131,127,150,149,156,131,141
134,117,117,119,113,134,123
120,126,127,133,127,119,134
⇒ 134

115,117,141,143
126,106,125,143
⇒ 115

121,136,134,133,137,124
113,134,117,121,124,151
⇒ 121

131,139,135,131
150,129,132,109
⇒ 131

153,104,118,148
133,157,124,118
⇒ 153

141,117,128,106,123,130
102,132,120,149,131,113
⇒ 141

121,113,112,136,121,131
129,119,122,133,121,122
117,126,99,104,119,140
⇒ 129
---
[121 116 109 157 133 141 118] Answer: 157

[[126 127 147 127 152 135 134]
 [102 118 102 139 114 125 100]
 [108 148 156 121 129 126 112]] Answer: 121

[[134 144 128 155 136 132]
 [155 124 149 129 125 134]
 [136 110 150 114 143 126]] Answer: 150

[135 112 157 124] Answer: 135

[125 120 150 119 108] Answer: 120

[137 129 131 132 150] Answer: 129
---
[[123, 105, 115, 153, 103, 109], [156, 147, 133, 120, 109, 142]] Answer: 156, 153
[[122, 134, 126, 134, 133, 136], [132, 137, 134, 121, 113, 126], [127, 125, 136, 143, 127, 99]] Answer: 143, 137
[128, 145, 128, 111, 149] Answer: 149, 145
[[127, 134, 140, 144, 126, 154], [111, 133, 136, 135, 133, 109], [126, 127, 123, 124, 127, 130]] Answer: 154, 144
[[142, 106, 135, 111, 125, 114], [122, 120, 155, 114, 122, 116], [143, 137, 121, 125, 123, 135]] Answer: 155, 143
[152, 118, 121, 125, 157] Answer: 157, 152
[111, 101, 141, 142, 114, 138] Answer: 142, 141
[117, 113, 140, 154, 100] Answer: 154, 140
[[134, 129, 128, 117, 132], [151, 139, 119, 126, 147]] Answer: 151, 147
---
[[116 133 114 130 129 136]
 [ 99 147 141 138 129 119]
 [119 149 137 135 133 117]] gives 135

[[141 112 114 116 120 104 106]
 [113 148 121 149 127 117 137]
 [148 138 111 138 133 122 118]] gives 133

[[127 118 121 100]
 [141 138 134 151]
 [121 142 100 103]] gives 142

[[128 126 129 132 127]
 [126 130 102 130 128]
 [125 127 114 124 127]] gives 114

[[134 137 145 146 110 144]
 [105 140 113 121 144 132]
 [153 111 126 122 113 121]] gives 122

[[118 130 114 126 142]
 [150 124 130 130 123]
 [158 124 137 131 116]] gives 137

[[113 128 130 128 127 128]
 [153 124 139 123 131 129]
 [113 129 129 128 126 128]] gives 128

[[117 127 128 117]
 [124 124 135 132]
 [123 115 134 151]] gives 115

[[129 129 129 127]
 [114 112 113 152]
 [130 129 130 128]] gives 129

[[131 129 129 132 126 125]
 [150 132 135 121 149 146]
 [135 131 131 112 134 138]] gives 112
---
Input:
[[111 127 127 126 126]
 [147 124 139 122 147]
 [139 113 129 128 104]]
Output: 126, 139

Input: [101 131 133 147 148]
Output: 148, 101

Input: [133 130 136 155 125 107]
Output: 107, 133

Input: [123 104 116 104 114]
Output: 114, 123

Input: [140 134 145 102 124 132 129]
Output: 129, 140

Input: [113 120 120 101 106 136]
Output: 136, 113

Input: [144 116 155 118 100 139 128]
Output: 128, 144
---
125,127,118,115,122,122,126
143,126,120,122,147,111,143
122,101,108,117,129,99,113
--> 122, 147

113,145,136,157,158,122,112 --> 157, 158

128,113,124,127,123,107,134 --> 127, 134

114,109,138,105,142 --> 138, 142

136,113,127,131,150,128,125 --> 131, 150

112,152,147,129,114 --> 147, 152
---
135,132,137,124,123
135,131,131,128,125
124,110,102,138,118
yields 135

143,137,136,137
146,133,130,137
130,106,121,126
yields 143

153,130,134,123,125,129
147,133,116,108,121,128
135,128,142,141,132,129
yields 153

137,107,130,123
136,116,132,136
135,116,131,135
yields 137

134,112,113,110,128
134,113,100,108,115
127,122,110,105,120
yields 134

145,130,144,121,137,140
127,100,129,102,138,122
111,99,114,115,122,111
yields 145

112,124,114,142,110,117
126,113,127,118,129,124
111,106,113,123,119,112
yields 112
---
[[122 117 148 156 117]
 [113 141 146 143 110]
 [137 131 124 135 118]] ⇒ 146, 156

[114 137 131 103 125] ⇒ 131, 137

[119 128 137 105 138] ⇒ 137, 138

[146 128 121 105 122 134 112] ⇒ 105, 146

[[119 140 147 127 135 128 124]
 [113 148 156 126 136 118 127]
 [112 150 158 126 138 113 128]] ⇒ 126, 158

[117 106 120 130 127] ⇒ 120, 130

[131 104 143 127 126 136 118] ⇒ 127, 143

[105 130 125 150 143] ⇒ 125, 150

[[156 123 120 110 112 135 105]
 [140 120 125 120 118 134 119]
 [117 129 131 129 132 126 136]] ⇒ 120, 156
---
Input:
[[136 123 121 136 103]
 [119 114 138 133 133]]
Output: 136

Input:
[[123 157 152 155]
 [140 117 117 126]]
Output: 123

Input:
[[124 103 143 110]
 [132 114 133 126]]
Output: 124

Input:
[[136 133 114 122 130 127]
 [123 151 125 145 129 138]]
Output: 136

Input:
[[133 145 150 142]
 [126 110 138  99]]
Output: 133

Input:
[[129 125 132 126 141 101 131]
 [136 131 123 123 149 137 125]]
Output: 129

Input:
[[102 119 134 141]
 [116 153 121 150]]
Output: 102

Input:
[[131 151 135 148]
 [138 157 136 140]]
Output: 131

Input:
[[128 127 110 133 137 140]
 [141 149 146 117 103 121]]
Output: 128
---
[[122 136 116 147]
 [109 156 117 127]] ⇒ 116

[[119 104 104 106 116 120 119]
 [105 106 117 119 118 110  99]] ⇒ 104

[[107 111 122 129 108 135]
 [124 127 122 121 122 120]] ⇒ 122

[[125 125 128 129 130 128]
 [123 128 158 130 132 120]] ⇒ 128

[[152 127 128 133]
 [156 131 128 143]] ⇒ 128

[[133 138 134 142 118 138 121]
 [115 119 143 120 126 102 124]] ⇒ 134

[[102 122 142 130]
 [124 130 128 123]] ⇒ 142
